A small network was trained on made-up records. Each row is its average activation on records with the value named, seen along a few directions.
Values that are neighbours, or in one group, have similar rows; names and order tell nothing.
Random noise pushes rows far along 3 fixed directions. That doesn't count. These rows show it; they differ only by the noise:
196 -25 -275 57 166 -203 34 -122 -299 -337 24 188 -100 306 -19 39 199 250 -34
234 -88 153 198 -485 358 -509 -23 -115 61 -22 -120 699 -29 10 1 -72 -341 81
226 -344 82 352 -225 62 -207 -49 -223 35 52 -177 256 127 154 311 53 -20 -183
-37 -234 249 241 -410 175 -99 -43 12 246 -44 -136 312 81 165 57 -153 -224 -72
-172 -12 145 35 -303 101 64 -76 84 154 -103 71 169 147 78 -207 -176 -189 63


BAS, 10 values:
sove: 444 212 -234 -213 253 256 -683 188 -434 -447 253 -131 378 -413 -154 207 224 -66 109
zasit: 800 83 -762 -302 671 -343 -262 -44 -701 -871 344 264 -261 183 -235 491 608 417 -76
timul: 459 -355 69 526 -206 55 -238 -72 -140 90 28 -335 204 -9 -68 571 247 102 -179
dom: -123 -352 280 431 177 -122 136 190 267 393 -84 -465 -346 -289 282 314 -116 183 -338
lari: -487 -16 377 -233 -117 33 378 97 209 390 -9 -56 -333 -254 213 -12 -301 -372 -96
pilun: 59 517 -37 -283 -294 443 -248 -70 -15 -129 -15 299 521 14 -101 -408 -162 -467 331
miful: 45 234 27 -69 74 381 -320 167 229 40 -30 -247 39 -462 -52 -42 -42 -145 40
rido: 259 159 -29 104 -59 86 -370 45 61 -23 88 -77 507 -136 -284 -223 52 85 136
lofak: -144 -527 271 343 -245 -108 188 -58 96 301 -64 -104 -79 112 253 453 3 -38 -108
rikos: -254 -586 264 233 70 -277 149 155 199 415 61 -456 -173 -74 100 265 -39 342 -361
BAS is arranged as a ring.
Q: Name the neighbours of zasit, in listed order.
A: lari, pilun
Q: Name the neighbours of rido, in listed order.
A: timul, rikos

NAMOS, 20 values:
gobeg: -19 69 77 -134 -184 -197 298 -179 -26 51 67 274 96 403 -136 -121 67 190 151
tunem: 145 -76 -116 -220 372 -166 -402 29 -280 -93 -4 11 109 58 -207 12 226 225 62
butu: -444 165 71 -51 -167 133 249 -57 99 -23 -165 272 -168 67 47 -494 -219 -445 249
netu: 174 198 -9 -251 -337 187 -21 -198 -232 -117 -60 421 259 195 -155 -30 86 -197 35
negu: -86 215 38 -131 113 106 103 83 -103 -82 189 -214 -257 -271 211 -279 -135 -79 -41
liv: 87 -211 180 -102 142 -82 63 77 -120 280 271 -355 -258 -210 63 349 -160 -95 -329
noge: 382 -270 18 611 -340 -129 -164 -154 74 156 108 -232 372 163 85 218 157 83 -181
danan: 224 -76 -242 -30 199 -182 -301 1 -355 -349 84 327 166 214 -355 227 260 323 87
vigad: -76 -271 -122 203 321 -348 138 -16 21 -124 -84 -217 -234 22 -12 -36 -30 450 -116
lome: 274 91 90 191 26 98 -384 125 101 34 90 -263 348 -517 -235 -137 -15 140 63
mugo: 194 89 -287 53 92 249 -239 -16 139 -284 -124 191 232 -2 -74 126 -106 -113 197
riki: -300 735 -294 -393 406 -42 371 89 280 -226 29 145 -467 -22 -140 -368 -245 191 176
besip: -283 122 300 164 -607 240 412 -123 66 278 -209 138 36 20 162 -255 -268 -447 188
dorok: -182 73 -26 -89 28 218 -63 45 390 19 -113 -92 -130 -176 144 -57 -48 -53 48
muge: -107 -154 -187 -213 151 -214 308 -29 -175 -140 53 271 -307 293 -38 272 130 34 -152
topam: 289 185 -52 204 -237 410 -148 -99 95 -140 -113 209 336 179 26 71 129 -96 97
pevip: -70 456 -27 -600 388 -167 -31 43 15 -122 88 220 -75 -166 -380 -553 112 275 182
rema: 187 323 -554 -691 439 -112 -257 34 -450 -459 -68 328 -133 52 -198 -110 204 74 212
giba: -465 -363 372 333 -168 -186 418 59 551 452 -147 -195 -151 178 286 -101 -109 74 -114
tuko: -573 356 -134 -325 169 -270 472 50 222 -14 -264 248 -543 -65 150 -564 -45 -274 221
Each value of NAMOS is a pair of two hidden parts, and every pair occurs once (4 first parts, 5 second parts).
Q: Changing only the second part turns muge into mugo. liv has the same second part as muge; what does that change turn liv into?
A: riki
Q: Changing only the second part turns pevip into lome. gobeg has the same second part as pevip; what does that change turn gobeg into?
A: noge
Q: Changing only the second part turns butu into danan. tuko has the same second part as butu; what does that change turn tuko into?
A: tunem
Q: Changing only the second part turns netu into topam. rema has the same second part as netu; what does that change turn rema into?
A: dorok

RIRU, 13 values:
kubo: 228 434 -418 -16 543 47 -376 117 117 -455 60 -49 176 -270 -404 -354 120 425 356
sirot: 342 -202 -67 -299 288 -260 -199 156 -320 -67 341 -425 -187 -242 -85 335 152 236 -401
dad: -255 83 151 -250 -268 246 -124 126 75 135 70 -95 292 -119 77 -243 -248 -438 120
fiduk: -229 -512 248 211 21 -140 363 -66 460 373 1 5 -194 264 -49 494 -14 321 -212
duvur: -395 432 3 -299 -74 -436 563 -279 122 197 -120 670 -25 375 -344 -924 -33 107 393
sur: 204 466 -533 189 350 -92 115 -210 12 -615 -227 291 -114 235 60 -398 154 216 105
mot: -211 4 163 -143 -292 15 274 -9 169 250 4 231 3 328 -205 -7 -130 2 214
zalu: -94 -284 293 -70 -239 198 -453 229 72 213 -66 -449 241 -576 71 68 -147 -380 -60
tepil: -856 539 251 -355 281 -104 743 35 639 612 -260 92 -539 -165 106 -770 -380 41 155
tas: -395 -120 287 -132 -502 241 345 -222 163 484 -212 230 -45 223 210 -93 -302 -590 -26
kaz: 376 42 114 397 -501 379 -539 37 -293 -197 -251 -47 457 67 176 99 -25 -187 138
sulek: 268 226 -5 -110 -159 423 -552 74 -249 -312 228 -2 453 -482 109 32 -21 -636 157
pefis: -452 163 -93 -289 -20 -115 602 -51 266 -29 -181 379 -473 287 -26 -249 -101 -19 72
RIRU is arranged as a tree with 4 forks.
Q: Name the neighbours of tas, in listed order.
A: pefis
Q: Name the neighbours of sirot, in listed order.
A: zalu
Q: Name the neighbours of sulek, in listed order.
A: dad
Q: Name the neighbours of fiduk, in listed order.
A: mot
Q: Name the neighbours of sur, in listed order.
A: kaz

FEF, 20 values:
pugi: 287 452 -373 -205 305 254 -535 138 42 -176 -48 -105 172 -327 -1 -180 123 -20 209
med: -110 -145 -19 390 -170 260 124 -132 139 -166 -31 77 -129 -17 166 126 -175 -136 80
vobef: 433 118 -373 210 8 15 -117 -57 -12 -536 -3 394 26 305 -216 112 455 445 144
nida: 133 364 124 -486 -89 64 5 75 -74 12 -48 193 21 -72 -225 -235 -70 -43 104
gol: 89 116 -192 -179 -95 72 122 -314 -110 -183 76 258 53 387 -227 133 96 -97 -76
pati: 200 141 -223 -444 293 -188 -45 133 -113 -261 186 -105 -278 117 -297 47 103 233 -162
volo: -225 -121 268 456 -381 350 273 154 84 362 -145 -58 30 -236 291 110 -320 -244 -87
zezo: 258 -303 213 158 -385 105 68 -66 -116 321 208 -52 318 -108 82 404 -54 -210 -346
sir: 78 42 -151 151 572 -144 251 53 -245 -160 -131 -114 -557 38 242 4 138 315 -268
maton: 75 50 -37 7 64 158 -268 77 330 35 49 -198 199 -267 -81 -126 -209 262 144
nonud: 99 233 76 159 179 -94 -207 -70 130 -35 30 -152 217 -66 -73 -315 -5 70 159
nonub: -69 -63 52 38 114 -108 0 31 -182 145 73 -290 -91 -216 133 116 34 -353 -65
sibar: -274 268 -108 -511 210 53 -158 195 150 -133 35 184 220 -22 -368 -650 37 151 270
mus: 218 -310 91 619 -108 -190 -177 -73 -57 23 219 -135 115 23 119 345 -112 148 -211
naku: 189 194 -482 -216 222 -34 -233 -162 -295 -715 47 326 95 259 -103 -1 108 -203 327
feka: 36 54 69 -295 111 205 -515 105 10 -87 -35 -144 268 -407 -20 75 158 -317 -47
bipe: 119 -172 -154 -54 0 -191 46 -141 -47 -179 -204 229 183 392 -118 2 175 183 97
limi: -43 -64 126 -10 -202 -91 -65 13 -155 176 -228 73 250 162 -111 -121 107 38 109
moge: 57 -129 41 5 15 -439 -70 15 -204 45 46 -79 -76 -47 -184 123 216 279 12
rifi: -270 257 -71 -334 -136 114 174 -28 -136 -28 40 314 -154 5 90 -376 -43 -314 336
Each value of FEF is a pair of two hidden parts, and every pair occurs once (4 first parts, 5 second parts).
Q: Changing only the second part turns sir into nonub. volo has the same second part as sir; what does that change turn volo into?
A: rifi
Q: Changing only the second part turns zezo into limi. pati has the same second part as zezo; what does that change turn pati into?
A: sibar
Q: Changing only the second part turns bipe into gol. moge has the same second part as bipe; what does that change turn moge into?
A: nida
